A small network was shown many inputs. Here are its activations along a few directions, one row for each input.
In each table, some parts of the input vary, and every possible input appears once, in random order.
Descriptions start from the smaller parts, as in this example, which fits no table here: one of 8 places around a ring, together with either a single point or (one of 2 separate values, together with one of 4 places along a line) or one of 9 places around a ring.
Shared parts are said once, and a part with two or three values counts as separate values.

Other details of the inputs vary at random and push rows far along two fixed directions, the same in every table; ignore that.

Table:
x1: [ -8  18   3   8   7 -16   1  14 -14  -4 -13]
x2: [ -1 -21  -3 -11  -9  13  15  -9  11   6   5]
x3: [ -5 -24  -4   9  -8  -1  22  12  17   3 -10]
x4: [ -7  12 -13   3   1 -14   3   1 -22  12  -4]
x5: [ -3 -26  13   1 -10   4  11  12  23  -8   6]
x6: [  2 -26  13   8  -9   9  12  16  18  -4   5]
x7: [ 24  16  11   5 -11  -5 -22 -17  -7   2  -8]
x8: [  3 -23   1  10 -14  10  14   8  13  -2   7]
x9: [  6   4  -1  -4  13 -13 -16 -13  -5  -3 -22]
x10: [  6  -4  -2 -22  25   9  -5  14  15  10  15]
x11: [  1  32  13   6  -7  -9 -14 -21 -22 -19 -13]
x12: [ -8  19 -10  -6   8   4  -2   2 -11  -7   6]
x13: [-26   6 -19  -2  26  -1  -4  12  -8  -4  -4]
x14: [  9  12  -3 -23  18   0 -12   9  -6   4   7]
x15: [-16 -29  -7  -2   3   4  13  -9  11   7 -10]
x16: [-32  28 -13 -10  44  -8 -13  27 -20  -4  -2]
x17: [ -2 -20  -2   4 -15   4  11   4  16  -7   8]
x18: [  6  10  -3   7 -22 -10  -4 -24 -19  -3   2]
x19: [ 15  13  -3  -4  10 -20 -10   8 -13   9 -13]
x20: [ -2 -21  -1  -5  -5  15  16 -14  20   9  11]
x21: [ 20   4  22  34 -49  -4   0 -70   8 -24 -29]
x22: [ 22 -29   8  -3  -7   5   0  10  17   8   4]
x23: [ 11  10  -2  14 -22  -5  -2 -21 -24   1   1]
x24: [ 17  13   0  -9   2 -13 -19   1 -12   0   4]
x25: [ -2 -20   1   5  -9  19  14   9  27   4   7]
x26: [ -8  27 -15  -4  10   5 -10   7 -22  15  18]
x27: [-17  -5   3 -16  27  16   9  26  18   2  20]
x28: [ -5  22  10   8   2   2 -11   6  -9  -4   2]
Description of these inputs: one of 4 places along a line, together with either one of 2 separate values or one of 5 places around a ring.
The inputs of x15 and x9 match in every part but the place on the line of 4. If x26 is changed in the same way as x15 into x9, which row does it become?
> x7
Change only the place on the line of 4 in x10. List by row number the other rows that result.
> x20, x21, x27
Which other rows agree with x28 in the place on the line of 4? List them by row number.
> x1, x5, x6, x11, x16, x27

Table:
x29: [ 13  56 -14 -21  41 -20 -53  12 -36 -17   0]
x30: [ -7  37 -28 -24   8   1   1  -1 -37   5  47]
x31: [-10 -21   9  51 -60 -26  18 -51 -10 -16 -53]
x32: [-12 -78   4   1 -28  27  38  -6  67 -22   2]
x33: [ 23 -19  50  18 -28 -15   4 -34  37 -14 -44]
x34: [ 18  42   9  -5 -11  -4 -12  19 -41   3  30]
x35: [-19 -57 -32 -48  61   7  14  78  28  38   6]
x36: [-26  81   5   5  42 -14 -20  27 -53 -12  -2]
x37: [ -6  65   2 -25  47 -20 -40   1 -36   2 -18]
x38: [  1 -49   2  13 -20 -14  15 -44  11   6 -43]
x39: [ -8  11  23  32 -45  -8  13 -83  -1 -32 -50]
x40: [ 27  64 -16 -46  30 -12 -45  13 -57  18  29]
x41: [-47 -33 -20 -16  32  28  20  75  33  -7  45]
x42: [ -5  62 -25  -6  48 -47 -32  36 -57   7  -9]
x43: [17 -2 -5 -7 21 11 -5 44 23 28 26]
x44: [-52  81  -8   4  32 -12 -16  11 -54 -11   0]
x45: [ 37 -39  19  -7 -45   9   7 -62  15   8   5]
x46: [-16  53 -40  13   8   6  -7 -18 -36   5  22]
x47: [ -4 -70   1 -34  48  23  17  94  74   6  39]
x48: [ 24  -8   3 -41  16   8  -2  51  13  25  46]
x49: [-14 -68  22 -14   3  27  32 -17  64   5 -19]
x50: [ 32   0  28  34 -48 -14 -28 -94  -7 -39 -46]
x51: [ -1  63   2  18  13 -17 -31  22 -47 -37   6]
x52: [ -2   6 -23 -11  23  21  -7  -5   0  27  22]
x53: [ 16  10  22  50 -47 -39   1 -42 -31 -23 -56]
x54: [-24 -84 -16   7 -21   7  60  -5  45   3 -21]
x55: [ 20 -71  25  27 -41  37  42  12  66  14   6]
x56: [ 14 -39  22  17 -69  13  25 -32  18  -4  13]
x57: [ 58  30  18  32 -47 -15 -39 -83 -18  -4 -44]
x58: [-47 -23 -38 -16  36  50  29  81  28  38  62]
What is each input in this table made of?
> one of 5 places along a line, together with one of 6 places around a ring
Change only the place on the ring of 6 in x47. List by row number the other rows that result.
> x29, x32, x41, x50, x51

Table:
x59: [-31  71  -9  10  27 -13 -25   4 -50 -24   0]
x60: [ 21  15  12  10 -30  11 -12 -40  -7  -9   8]
x61: [-16  25   2  25 -14 -14  -1 -18 -19 -28 -15]
x62: [  1  68 -19  -1   6 -12 -23  -7 -63   6  27]
x63: [ 21   1   2  -9   5 -27 -22 -45  -9   4 -46]
x64: [ 23  31  12  10 -25   6 -16 -39 -12  -5   7]
x65: [ -7   0 -27  -6   1  12  12  22 -10  26  36]
x66: [-36  16 -51 -58  76  32   5  96  -9  30  86]
x67: [-26 -35  10  -2  12  21  27  31  48  -4   6]
x68: [-14 -74  19  21 -31  15  48   4  50  -8 -18]
x69: [-37  59 -34  -7  51 -26 -23 -19 -55  -2 -23]
x70: [ 13 -55   4  -4  -2   4  19  39  38  19   2]
x71: [ 19 -31   0   1 -38   3   7 -80  10   8 -26]
x72: [ 33   8  28   8 -16 -14 -25 -21   0 -17 -19]
x73: [-41 -65 -17  -1  14  26  52  64  48  17  14]
x74: [  8  -8   0 -19  22  -4  -8  40  10   2  12]
x75: [ 38 -48  39  17 -52 -10  11 -23  33  -5 -33]
x76: [ 31  24  30   5  -5 -10 -26  -9  -2 -12 -19]
What is each input in this table made of?
> one of 3 separate values, together with either a single point or one of 5 places along a line
The inputs of x76 and x67 match in every part but the choice among 3 separate values. If x74 is changed in the same way as x76 into x67, which row does it become?
> x61
Change only the choice among 3 separate values in x72. List by row number the other rows that result.
> x59, x60
Which other rows agree with x66 in the choice among 3 separate values? List them by row number.
> x60, x62, x64, x65, x71

Table:
x77: [  6 -55  21   2  -6   7  16 -10  53  -5 -31]
x78: [ 38 -59  41  17 -57  12  13 -25  51 -11  -9]
x79: [ 25  -6  16  17 -26 -21 -16 -61   2 -13 -49]
x80: [ -3  -8   6  10 -17  19  10  10  13   2  24]
x81: [ 20  33   5  -6   7 -21 -24   8 -24   0 -10]
x82: [ 32 -36  16   3 -32   9   6  -2  26  -2   5]
x83: [-20 -25   7  19 -22  10  28  -1  22 -14   3]
x84: [ 46 -20  55  31 -59 -19  -6 -55  24 -24 -51]
x85: [ 19  34  30  39 -25 -38 -30 -50 -21 -33 -57]
x86: [-35 -54 -12  -8  23  16  35  52  38   7   3]
x87: [  7 -53  -9 -37  21  29  20  53  37  31  42]
x88: [-28 -32 -16 -12  17   9  17  11  16   7  -3]
x89: [  6   2   3 -30  33   4  -9  28  11   9  10]
x90: [-24  72 -30  10  12 -19 -15 -11 -70  -3  11]
x91: [ 36 -40  28   3 -39  13   6 -32  35  -7  -4]
x92: [ 25  32  19  36 -26 -39 -28 -50 -27 -27 -58]
x93: [-24  72 -33   2  13 -15 -20 -19 -64  -6  14]
x94: [-34  13  -3   8  21  -7   2  23 -11 -11 -12]
x95: [ 13  69 -12 -22  31 -25 -47  -6 -53   6   3]
x96: [ -2  68 -27  -7  11  -1 -28 -12 -55   9  33]
x97: [-16   6 -29 -57  80   8  -7  86  -2  38  44]
x98: [ 25 -40   5 -17 -13  18   6  -6  29  13  18]
x99: [-17   6 -17 -20  23  30  10  34   6  17  46]
x100: [-42 -39 -24 -23  43  15  29  55  20  21  14]
x101: [  7 -11   4   1   8 -14  -4  -7   6   4 -26]
x102: [-30  72 -17   4  33 -20 -24  -7 -59 -16 -15]
x103: [  3  52 -12  14  -8  -3 -15   0 -40   1  21]
x104: [  0 -19  11  36 -52  -3  25 -38   9 -18 -19]
x105: [  6 -36  -1   2 -22  25  25  -2  25  19  22]
x106: [-39   1 -24 -16  29  20  21  34   3   5  32]
What is each input in this table made of?
> one of 5 places around a ring, together with one of 6 places around a ring
A walk changes only the place on the ring of 5. It starts at x92 and steps to x85. List the rest of the walk in order.
> x77, x79, x101
